A small network was shown many inputs. Here are its activations along a few directions, one row for each input.
In each table, some parts of the input vary, and every possible input appears once, in random order.
A made-up example of a description, with smaller parts first: one of 2 separate values, together with either a single point or one of 9 places along a line or (one of 6 places along a line, together with one of 8 places around a ring).
Shared parts are said once, and a part with two or three values counts as separate values.
In the rows, 128 means zero.

A family of inputs:
row 1: [119  71 185  81 161 143 109 150 122 155 155 135 126 119 114 112 141 100
 121]
row 2: [164 187  91 161 115  79 135 111 153 121 129 147 125 155 137 154 110 112
 158]
row 3: [141  74 189  68 141 179  93 151  99 182 165 121 162 124 113 118 128 126
 108]
row 4: [135  62 181 126 131 158 104 167 103  67 109  82 116  86 102 135 129 145
 131]
row 5: [  9  84 127 137 169 169 156 115  92 162 117 126  76  99 137  72 179 137
  46]
row 6: [119  79 182 129 168 137 102 162 109 115 143 125 107 113 103 141 144  97
 122]
row 7: [ 46 188  27 167 119 113 193  62 130 164 104 144 108 148 174  85 151 149
  79]
row 8: [161 184  93 170  97  95 138 126 153  82 104 132 136 139 129 166 114 131
 169]
row 9: [166 178  94 110 115  86 140 104 167 162 144 159 142 163 152 124 102 115
 152]
row 10: [183 184  97  91  90 122 120  97 149 180 159 149 184 172 149 127 100 141
 146]
row 11: [182 167  87 155  83 104 142 123 140  69  90 108 136 132 130 146  96 161
 166]
row 12: [111  77 183 143 146 150 104 168 119  76 117 109 119  85  95 158 144 119
 138]
Changing only one part turns row 3 into row 10. The same change can be made to row 6. Which row results? -> row 2
Describe the family of inputs behind these rows. -> one of 2 separate values, together with either a single point or one of 5 places along a line
Change only the choice among 2 separate values in row 8. List by row number the other rows that result. -> row 12

A family of inputs:
row 13: [164 136 156 119 107 107 127 144 151  97 111 119 132 118 114 140 103 123
 162]
row 14: [169 137 122 146 106 104 108 128 143  74 125 112 141 132 123 156 125 125
 174]
row 15: [108 164  95 143 126 111 151  91 129 158 132 156 104 146 136 109 138 125
 107]
row 16: [107 150  80 131 128 122 156 117 136 147 122 145 123 151 163 111 144 129
 117]
row 17: [170 125 170 107 119 149  89 149 110 146 158 121 165 148 115 152 126 115
 136]
row 18: [162 124 154 112 134 119 100 146 160 117 146 130 136 116 131 151 100 122
 156]
row 19: [102 159  84 136 141 104 152 113 136 156 124 149 110 156 149  99 139 116
 119]
row 20: [ 98 164  77 131 112 137 155 100 136 141 118 140 137 139 153 112 135 155
 109]
row 21: [ 44  69 185 142 169 173 116 155 100 126 125 122 103  81  98 129 173 114
  90]
row 22: [100 148  88 136 104 127 161  78 121 149 122 120 139 133 151 111 132 147
  97]
row 23: [167 102 154  96 132 130 113 147 135 137 138 138 155 122 102 140 111 120
 161]
row 24: [ 91  35 186  99 169 168 110 150  87 129 135  93  91  90 118  88 143 134
  82]
row 25: [182 151 113 165 117 112 125 147 121  88 107 120 127 130 111 166  95 139
 156]
Describe the family of inputs behind these rows. -> either one of 2 separate values or one of 5 places along a line or one of 6 places along a line
Start at row 15 and move only the place on the line of 5, one step at a time. The first step leads to row 19. Which rows follow, in order? -> row 16, row 20, row 22

A family of inputs:
row 26: [ 91 139  94 144 132 123 158 114 136 107 103 126  98 116 146 104 127 151
 106]
row 27: [ 98  92 177 142 150 128 115 155 134  89 124 125 103  91 106 145 148 102
 135]
row 28: [117 159  92 164 119 118 144 117 123 107 107 135 111 138 126 127 138 139
 129]
row 29: [131 161 100 121 119 128 131 111 127 166 142 152 136 160 138 112 139 124
 123]
row 30: [131 101 156 148 141 129 118 146 107 100 116 108 101 109 112 135 124 127
 120]
row 31: [105 140 102  99 133 134 145 105 140 166 139 144 121 138 158  92 128 136
 102]
row 32: [130  88 168 102 159 130 109 144 119 153 150 141 118 131 116 130 131  98
 119]
row 33: [224 164 120 133  92  84 120 140 164  61 108 123 147 135 117 170  78 136
 209]
row 34: [121 171  98 175 116 114 137 114 134 114 115 136 134 129 125 158 122 134
 140]
row 35: [135 173 105 133 115 122 124 109 139 173 149 150 161 151 138 143 123 117
 131]
row 36: [144  97 164 104 145 137 107 140 109 154 152 128 127 134 116 121 124 119
 115]
row 37: [ 83 130  99 151 125 118 164  98 131 122  99 118 106 107 135 101 128 148
 108]
row 38: [103 138  83 159 130 114 154 117 126 107 105 122 109 133 150 116 138 140
 121]
row 39: [116 140  91 114 130 125 142 110 131 167 140 139 133 155 162 102 139 125
 117]
row 40: [144  92 168  91 131 155 101 142 108 146 154 112 145 125 119 119 124 138
 117]
row 41: [237 167 125  94  92  93 108 141 169 120 143 137 174 159 126 155  76 122
 194]
row 42: [119  91 160 145 152 120 120 153 118  96 117 119  92 102 110 143 135 104
 129]
row 43: [137 164 103 124 119 124 136 110 130 160 146 144 153 162 139 134 136 114
 123]
row 44: [112  92 181 101 162 136 103 148 137 147 156 142 128 122 112 131 147  98
 130]
row 45: [117  97 156 134 119 172 117 160 112  95 105  96 138  94 113 138 137 152
 127]
row 46: [122 161  96 166 120 115 148 116 125 101 111 129 127 140 127 149 136 130
 130]
row 47: [126  90 157 135 125 153 112 143 104  88 120  97 122  98 108 132 123 140
 121]
row 48: [134  95 171  90 119 173 107 152 113 153 140 115 161 115 127 126 139 144
 120]
row 49: [ 96 131 107 105 126 129 151  89 135 182 134 134 128 129 146  88 130 134
 104]
Changing only one part turns row 48 into row 45. The same change can be made to row 40. Which row results? -> row 47
Describe the family of inputs behind these rows. -> one of 2 separate values, together with either a single point or one of 5 places along a line or one of 6 places along a line
